A small network was shown many inputs. Here are its activations along a few directions, one row for each input.
In each table, some parts of the input vary, and every possible input appears once, in random order.
A made-up example of a description, with smaller parts first: values(3) and (point or ring(11) or (line(4) and ring(8))).
Shared parts are said once, and a part with two or three values counts as separate values.
(in the rows, 128 means zero)

Other details of the inputs vary at random and push rows far along three fixed directions, the same in every table; ignore that.

Table:
row 1: [158 129 112 120 108  90 143 117 131 118 143 117  62 134]
row 2: [152 119 132 113  97  79 141  92 156 122  99 118  62 137]
row 3: [154 141  84 226 172  46 148 148 118 102 169 150 108 126]
row 4: [142 121 166  68  75 147 115 124 164 160  73 124 102  93]
row 5: [108 121 180 116 106 166 107  91 174 133  62 138 161  91]
row 6: [128 110 168 101  94 129 122  81 174 133  67 121 118 123]
row 7: [155 124 103 129 100  84 136 123 142 124 144 113  71 138]
row 8: [ 93 135 148  61  90 227 109 119 121 139 172  87 172 112]
row 9: [ 66 164 115 150 187 192 131 166  59 126 215 130 248 138]
row 10: [101 135 133  69  91 108 161  66 136 149 159  59 135 185]
row 11: [ 91 114 129 142 160 202  92 149 104 116 137 141 202 137]
row 12: [112 134 136 135 145 142 128 124 126 132 117 131 163 125]
row 13: [158 126  88 180 181  55 153 161  83 116 146 158  87 171]
row 14: [151 141  75 134 151 117 144 166  70 127 209 111  96 146]
row 15: [122 121 116 121 114 126 125 120 131 120 143 113 124 147]
row 16: [135 129 124 176 172 111 128 159 107 125 108 173 140 122]
row 17: [140 128 114 160 112  59 149  95 151 124 137 112 105 142]
row 18: [122 120 127 111 141 155 120 141 115 126 118 133 138 137]
row 19: [130 120 124 132 170 192  98 186  98 118 116 167 148 108]
row 20: [105 137 113  84 118 126 152 117  95 138 178  91 138 180]
row 21: [103 156 139 115  91  93 165  62 157 134 169  73 141 136]
row 22: [171 105 144 154 159 141  93 194 132 122  36 213  94  80]
row 23: [135 117 140  98  82 160 104 127 160 140 116 115 117  98]
row 24: [142 125 162 175 156 126 108 143 166 129  41 185 141  67]
Each input here is: line(4) and line(6).
Changing only the line(4) part turns row 23 into row 4. The same change can be made to row 11. Which row results? -> row 13
A walk changes only the line(6) part. It starts at row 21 and steps to row 5. List the rest of the walk in order. -> row 6, row 2, row 1, row 8
Change only the line(4) part in row 12. List by row number the other rows that result. -> row 5, row 16, row 17
A walk changes only the line(6) part. It starts at row 14 and steps to row 19. List the rest of the walk in order. -> row 18, row 10, row 12, row 24
